Look-ups in named tables: a row name and a column name give one cell, copied from the table.

kad.csv
,moto,zumimam,buboke,fegit
gak,1313,7023,3625,6771
tikogef,4342,7615,2039,7578
kag,3805,7459,1589,3210
lafig,847,6123,4610,7249
megeli,3821,7047,4881,9540
fev,3642,3711,1574,2946
mez,6553,2576,1405,6045
lov,3705,4915,604,6030
bulota,6100,2184,8231,7414
dodigi,418,5922,4249,4760
beb,885,2866,4427,5312
zab,7180,2360,5617,8635

zumimam of bulota: 2184
buboke of dodigi: 4249
moto of lov: 3705
buboke of zab: 5617
zumimam of fev: 3711
buboke of lov: 604
buboke of megeli: 4881
moto of zab: 7180
fegit of gak: 6771
fegit of kag: 3210
zumimam of zab: 2360
fegit of dodigi: 4760
buboke of tikogef: 2039
buboke of bulota: 8231
Which row has the largest zumimam? tikogef

suv:
,kez,tus,foduko,gegu,zatepi,dalepe,taf,tanuk
kugo,6889,7409,8684,8347,5745,5760,6889,6894
potakan,6877,7379,8659,8464,5808,5741,7013,6760
bap,3922,4774,2148,3777,4742,4089,3747,2727
fesadad,6637,5837,8804,7896,6315,5975,6750,6624
zoguvev,6705,7175,8908,8143,5914,5978,6894,7129
naraza,6921,6948,8958,8248,5961,5945,6766,7331
bovegod,4357,6767,3904,5136,5856,5292,5256,4212
giz,3871,7566,3284,4709,4410,4558,4577,3435
bafor,3953,4916,2220,4226,4606,4321,4255,2392
kolelif,6866,6960,8930,8218,5900,5922,6717,7277
sepapu,3990,4869,2200,4170,5257,4031,4166,2292

bap, tanuk => 2727
potakan, kez => 6877
kugo, tanuk => 6894
bovegod, tanuk => 4212
bafor, gegu => 4226
zoguvev, kez => 6705
potakan, dalepe => 5741
zoguvev, tus => 7175
naraza, zatepi => 5961
fesadad, foduko => 8804
bap, kez => 3922
bap, taf => 3747
giz, zatepi => 4410
bafor, taf => 4255
kolelif, kez => 6866
giz, tus => 7566

Table vebedot
fields: miz, sus
fodu: [674, 803]
detabel: [744, 461]
fop: [712, 601]
nak: [241, 463]
fimesef: [418, 630]
robaro: [511, 603]
daz: [612, 295]
difedog: [680, 757]
kinero: [526, 601]
vutivi: [691, 688]

What is the miz of difedog in vebedot?
680
What is the sus of fimesef in vebedot?
630
What is the sus of nak in vebedot?
463
What is the sus of fodu in vebedot?
803
What is the sus of vutivi in vebedot?
688
What is the miz of daz in vebedot?
612

gif
             tig      kuf      lus      laf      tif  lonizef
sil      -17.806   -6.509  -38.095    2.732   -6.509   59.921
fafufo    62.549   11.465   15.172   19.892   11.465  -36.848
bom      -10.013  -77.230   33.753   93.593  -77.230   42.969
nozizot    7.546  -29.775    0.413   23.758  -29.775    6.804
pek        3.284  -10.085  -16.846  -81.501  -10.085  -57.425
banub     61.126   42.849   10.936   26.911   42.849  -34.660
nufuzuv    9.297   39.453   13.887  -62.741   39.453  -76.742
lapegin    5.537   24.857   -4.443   29.134   24.857   22.350
siz       49.765   53.110  -16.886   33.618   53.110   20.597
pap       -1.719    0.362  -17.525    9.477    0.362   14.301
bidunin   -4.420   11.320  -12.149  -52.165   11.320  -15.255
bik      -22.360  -35.283    0.308   24.448  -35.283   15.226
zof       40.513   -2.762  -23.698   24.341   -2.762   21.105
nomunap   90.677   50.143    1.271  -16.146   50.143  -70.135

laf of bom = 93.593
lonizef of pap = 14.301
tif of bom = -77.230
kuf of siz = 53.110
tig of zof = 40.513
lus of banub = 10.936
lonizef of bidunin = -15.255
tif of pap = 0.362
tif of sil = -6.509
kuf of banub = 42.849
kuf of bom = -77.230
tig of nomunap = 90.677
tig of nozizot = 7.546
laf of nozizot = 23.758
laf of bidunin = -52.165
lus of fafufo = 15.172
kuf of pap = 0.362
kuf of nufuzuv = 39.453
tig of nufuzuv = 9.297
tig of banub = 61.126
Row with the largest tif: siz

Table sif
	kovaze	foziv	batebu	sesib	mut	pero	rebaga	moz	luti	zez
sepen	0.85	0.62	0.53	0.64	0.83	0.77	0.42	0.44	0.58	0.58
dege	0.90	0.61	0.51	0.49	0.86	0.67	0.51	0.44	0.56	0.50
tar	0.83	0.56	0.48	0.67	0.74	0.73	0.39	0.43	0.55	0.55
lopafef	0.79	0.51	0.50	0.57	0.79	0.75	0.47	0.42	0.56	0.52
ruk	0.02	0.19	0.27	0.33	0.17	0.40	0.30	0.17	0.25	0.09

What is the pero of sepen in sif? 0.77
What is the foziv of tar in sif? 0.56
What is the kovaze of tar in sif? 0.83
What is the zez of lopafef in sif? 0.52
What is the sesib of sepen in sif? 0.64
What is the pero of tar in sif? 0.73
What is the mut of lopafef in sif? 0.79
What is the rebaga of sepen in sif? 0.42
What is the rebaga of tar in sif? 0.39
What is the rebaga of lopafef in sif? 0.47
What is the sesib of dege in sif? 0.49
What is the moz of dege in sif? 0.44
What is the sesib of tar in sif? 0.67
Which row has the largest foziv? sepen

vof
|  | bap | kap | sobikop | matotut | lal | diserin | bemesod | nanodot | fanem |
|---|---|---|---|---|---|---|---|---|---|
| gol | 121 | 116 | 152 | 105 | 110 | 163 | 183 | 182 | 88 |
| dov | 132 | 194 | 138 | 146 | 125 | 134 | 118 | 115 | 140 |
| momez | 146 | 100 | 170 | 157 | 167 | 118 | 116 | 107 | 121 |
| dizefig | 148 | 104 | 137 | 96 | 133 | 206 | 161 | 152 | 193 |
| busobu | 124 | 78 | 114 | 174 | 120 | 58 | 175 | 141 | 44 |
| finura | 113 | 81 | 112 | 237 | 154 | 75 | 176 | 89 | 185 |
| ravina | 156 | 141 | 183 | 160 | 154 | 149 | 151 | 53 | 212 |
| lok | 96 | 171 | 178 | 159 | 121 | 173 | 142 | 138 | 86 |
| fazasuf | 136 | 91 | 130 | 204 | 151 | 81 | 112 | 137 | 69 |
| gabesog | 146 | 137 | 146 | 154 | 110 | 116 | 120 | 128 | 76 |

diserin of busobu = 58
bap of busobu = 124
lal of fazasuf = 151
fanem of gol = 88
fanem of dov = 140
lal of gol = 110
sobikop of momez = 170
sobikop of dov = 138
sobikop of lok = 178
diserin of momez = 118
matotut of momez = 157
kap of dizefig = 104
Which row has the largest bap? ravina

lonora:
,pebo,dabezu
sosib,7822,3839
guvubin,4154,4507
non,7163,3687
nus,5327,4246
pof,1501,1121
pazuv,6680,4899
davogen,5814,229
zem,6034,5211
bav,4640,4780
suz,6456,3536
badogu,3444,3911
gir,3631,3761

pebo of zem = 6034
dabezu of zem = 5211
pebo of guvubin = 4154
pebo of bav = 4640
dabezu of davogen = 229
pebo of non = 7163
pebo of sosib = 7822
dabezu of suz = 3536
dabezu of bav = 4780
pebo of davogen = 5814
pebo of pazuv = 6680
dabezu of pof = 1121
dabezu of badogu = 3911
pebo of gir = 3631
dabezu of pazuv = 4899
dabezu of non = 3687
pebo of nus = 5327
pebo of suz = 6456

ler
        sakalo  nuzepaz  vomib   tevi    mar  nozonos    gam
rutasa   25879    42973  36366  47720  36811     8102  37043
givu     17738     8094  18521  20493  87820    32646  39311
vali     35861    39655  44401  29458  75439    28613  29956
felobo   33437    10105  49565  41427  62038    43532  28143
did      48104    60337  38754  31054  37710    39677   2477
pizom    38964    28908  61408  69590  51364    27943   8405

did, nozonos: 39677
pizom, gam: 8405
pizom, tevi: 69590
pizom, mar: 51364
vali, mar: 75439
felobo, sakalo: 33437
vali, nozonos: 28613

feb:
          dadid   videz  pezogez     bel
vugotak   21.02  -58.20     8.69  -38.05
zul      -15.43    5.62     7.27   -7.37
ras      -14.17    0.99     4.79  -14.26
nup      -39.95  -64.33   -63.67   20.07
kego     -54.35  -39.23    -3.58   96.11
nekidof  -47.80  -23.86    -0.36   60.64
paz        3.68    5.50   -66.00  -27.04
rupulif  -23.08   -5.60     2.89  -37.87
fufi     -19.74  -32.14   -22.86   11.21

kego, pezogez -> -3.58
ras, dadid -> -14.17
zul, bel -> -7.37
vugotak, bel -> -38.05
vugotak, pezogez -> 8.69
rupulif, dadid -> -23.08
ras, bel -> -14.26
nekidof, dadid -> -47.80
rupulif, bel -> -37.87
paz, bel -> -27.04
kego, videz -> -39.23
paz, videz -> 5.50
rupulif, pezogez -> 2.89
rupulif, videz -> -5.60

